Each row below holds a small network's activations on one input, seen along a few directions.
In each table, some parts of the input vary, and every possible input appears once, in random order.
Descriptions start from the smaller parts, as in this example, which fits no table here: values(3) and (point or line(9) or (line(6) and ring(8))).
Shared parts are said once, and a part with two or three values counts as separate values.

A family of inputs:
x1: [-25  -2   3  -4 -28  13 -18   5  -2  -2  -3  29   2]
x2: [ 22  -5  -6 -10  18  -2  -1  11  -6   2  35  -9  17]
x3: [  3 -26 -20  -4   1  19 -11  -3  12 -13  26   4   4]
x4: [ -6 -22 -13 -14  23   3 -12  -6  32 -20  13   5  -2]
x5: [ -9  21  13  -8  -9 -12  -6  18 -25  11   6  19  14]
x6: [ -4  18   4  -8  -8 -19  -5  19 -24  18   6  10   2]
x7: [ -1 -17 -21   9  15  -4  -4  -8  47  -8  -3  -6   8]
x8: [ 10  -3   3 -19  40 -18  -2   6  13  -4  22 -10  13]
x9: [-24 -11 -11  -5 -32   5  -6   2   1  16   3   8 -21]
x10: [ 12  -1  -3   4  32 -25   9   4  29   9   8 -20  25]
x11: [ -4  12  -1  -9 -14 -17   5  15 -17  40  12  -9 -11]
x12: [ 10  22   8  11  22  -6  24 -15 -19 -10 -32 -12   6]
x13: [ 18   0  -3 -21  26  -7   6  14   5  -7  28  -5  16]
x14: [35 -9 -6  0  9 -9  8 -2 -1 19 27 -7 15]
x15: [  1  -2   8  12   2  22   1 -24   5 -19 -44  -9 -10]
x16: [ 15  22  21  24  21   0  18  -7 -10 -12 -18 -15  -3]
x17: [ 18  15  25  28  18  -5  16  -5 -12 -17 -14 -19  -2]
x18: [  7   1  16  22  -6  20  -1 -22   9 -30 -24 -14 -11]
x19: [-22  -8   1  -2 -28   8 -15  10  -4  -3  -4  27  -2]
x20: [-23  -7  -8  -7 -31   8  -9   4  -2   8   1  14 -13]
x21: [  1 -21 -18 -16   9  14  -4   2  23 -22  18   9   2]
x22: [ 11  17  16  16  26  -1  19  -9 -16  -6 -32 -14   0]
x23: [-21 -10 -12  -5 -32   6  -5   2   3  24   3   3 -24]
x24: [ -7  12  -1  -8 -13 -19   4  15 -19  32  11  -4  -7]
x25: [ -7  14  11  -5 -10 -17  -3  23 -26  11   5  16  11]
x26: [-21  -3  -6  -5 -27   6 -16   5  -3   3  -1  21 -12]
x27: [  0   2   2   7  -1  18   7 -32   1 -24 -45  -7  -4]
x28: [  4   5  13  19  -2  24   0 -24  10 -25 -29 -11 -13]
x29: [ -6  15   3 -10 -12 -17   3  18 -22  24   8   2   0]
x30: [ 16 -29 -19   5  -7  12  -2 -17  17   4  18   5   1]
Question: Changing only one part turns x24 into x9. The same change can be made to x22. Which row results?
Answer: x15
Question: Describe the family of inputs behind these rows.
Answer: values(2) and (line(4) or line(5) or line(6))
Question: Which other rows does x10 become when the line(5) part takes its other values? List them by row number.
Answer: x2, x8, x13, x14
Question: Which other rows does x6 become when the values(2) part takes its other values? List them by row number.
Answer: x26
Question: Which other rows does x27 become when the line(4) part takes its other values? List them by row number.
Answer: x15, x18, x28

A family of inputs:
x31: [-21  16  -9 -14  -6 -29   6  16 -19  38   2   6  -6]
x32: [-13   6  12  -7 -16 -10 -15  27 -12   0  21  33   6]
x33: [-17  17  -6 -11 -13 -26   9  24 -16  36   1   1  -1]
x34: [ 16  -8  -8  -9  43  -2  11 -12  31 -27   8 -25   2]
x35: [  0 -11  -2  29 -12  23   0 -27  12 -20 -35  -1 -13]
x36: [ 10  17  19  10  23  -6  21 -12  -4   4 -29 -27  -8]
x37: [ 38 -23 -17 -14   7  10   0  10 -12  19  61  -5   6]
x38: [ -1   9  23   6  24  14   4  -7  -8 -36 -23  -1   8]
x39: [-20  12   3 -24 -13  -5 -11  29 -17  -2   5  31   8]
x40: [-12 -12   1  19  -3  28   6 -23  13 -22 -36  -6 -22]
x41: [-33 -10  -9  -7 -51  10 -21   4   7  18   2  14 -14]
x42: [ 11   9  20  15  16   8  -2 -10  -8 -33 -22   4  16]
x43: [-34 -10 -14 -19 -47  10 -16   5   5  17  -8  20 -17]
x44: [-10  10   4   7 -15 -31   4  23 -13  39  16   3  -5]
x45: [ 18 -12  -6  -3  42   1  14 -11  32 -21   9 -21   9]
x46: [  9  26  15   6  25  -7  15 -11  -3  -1 -28 -32 -15]
x47: [ 20  16  16  20  15 -12  14 -16  -5   7 -27 -24   2]
x48: [-15  19  -2   1 -17 -26   3  25 -15  37  11  -5   1]
x49: [  8  11  20  10  18   8  -1  -8  -8 -36 -23  -1  13]
x50: [ 13  11  20  19  15  12   2 -10  -7 -29 -21   7  22]
x51: [-26  10  -1 -27  -6  -8 -13  20 -19  -2   8  35   6]
x52: [  1  -8  -3  33 -15  27   3 -28  14 -16 -33   2  -8]
x53: [-12 -21 -25 -34  15 -20 -13  16  14  20  35  11  10]
x54: [-41 -13 -18 -21 -40   8 -19  -3   2  17  -7  24 -20]
x55: [ 18  16  16  14  16 -12  16 -13  -5   3 -28 -27  -2]
x56: [-18  12   9 -13 -18  -5 -15  29 -15  -3  16  26  11]
x57: [ 25 -13  -9   1  35  -6  11 -13  30 -21   8 -21  15]
x58: [ -6 -16 -22 -30   9 -16 -11  24  16  20  34   6  14]
x59: [  2 -20 -14 -12   6 -19 -16  23  22  23  50  10  12]
x60: [-14  -5  -2  16  -2  27   1 -24  14 -27 -35  -9 -31]
x61: [ 24   3   7  -9 -16  16  -2  13 -45  -6  32  18   3]
x62: [ 21  18  15  24  14  -8  19 -15  -4  10 -26 -21   8]
x63: [-27 -16  -4  -1 -50   6 -21   3  10  20   8  22 -20]
x64: [ -2  17  20   2  27  12  -1  -9  -7 -41 -22  -4   0]
x65: [ -4 -13 -19 -17   4 -15 -16  24  19  21  45   1  17]
x66: [  9 -15  -9  -3 -51  33  -7 -14 -22  13  21   6 -23]
x67: [ 25   5   0   2 -18  -4  21   6 -48  31  28 -13  -6]
x68: [ 29 -13  -9   7  35  -5   8 -15  30 -17   9 -16  18]
x69: [ -4 -10  -3  23 -12  22   1 -25  12 -23 -36  -7 -18]
x70: [ 31 -10  -9  10  33  -1  11 -15  31 -13  11 -13  24]
Question: Describe the family of inputs behind these rows.
Answer: values(4) and (point or line(4) or line(5))
Question: Changing only the values(4) part turns x46 into x60. The same change can be made to x36. Which row results?
Answer: x40
Question: Changing only the values(4) part turns x47 into x42. The same change can be made to x31. Which row results?
Answer: x51
Question: Which other rows does x50 become when the values(4) part takes its other values? List them by row number.
Answer: x52, x62, x70
Question: Which other rows does x41 become when the values(4) part takes its other values? List them by row number.
Answer: x48, x56, x65
Question: A walk changes only the line(4) part. It starts at x59 and steps to x65. List the rest of the walk in order.
Answer: x58, x53

A family of inputs:
x71: [  8   4   8  12  12  13   5 -15  -1 -18 -21  -2   6]
x72: [ 13  14  15  10  22 -10  13  -9  -8  -8 -20  -9   3]
x73: [-14  -1  -2 -13 -24   1 -11  17 -10  -1  13  23  -1]
x74: [  3   7  10  11   7  14   3 -11   1 -31 -18   3   0]
x75: [ 13 -19 -16 -18  19 -18  -9  20  23  13  53   5  23]
x76: [ -4  -2   8  13   8  16  -5 -14   8 -27 -27  -2  -5]
x77: [ -4  -7 -10  -7 -22   0  -6   4  -6  25  17   4 -13]
x78: [ -5  17   5 -14  -8 -17  -2  22 -21  24  16   1   7]
x79: [-10  -4  -5 -13 -19   1  -9  13 -13  12   9  17   4]
x80: [ 15  -4   5  17   4  11   9 -21   4  -8 -14 -19  -8]
x81: [ -8   1 -12  -3 -16 -11   2  13  -8  29  11   1  -7]
x82: [ 28 -13 -12  -8  50  -4  11  -8  25 -19  19 -22  18]
x83: [ 14  19  21  10  23  -5  14  -2  -8  -7 -16 -17   4]
x84: [ 11   5   3  22  11  -1  17 -13   4  -3 -19 -21  -2]
x85: [-25 -15 -13 -12 -32   9 -11   2  10  14   3  16 -17]
x86: [ -3  -7  -2  12  -7  17  -3 -26  22 -18 -30  -8  -9]
x87: [-26  -7  -5  -9 -20   6 -16  11  -4   3   9  20  -7]
x88: [ -7  11   1 -11  -9 -20  -2  17 -20  21  14   9   5]
Question: Changing only one part turns x76 into x87. The same change can be made to x83. Which row results?
Answer: x78
Question: Describe the family of inputs behind these rows.
Answer: values(2) and (point or line(8))
Question: Which other rows does x85 become when the values(2) part takes its other values? List them by row number.
Answer: x86
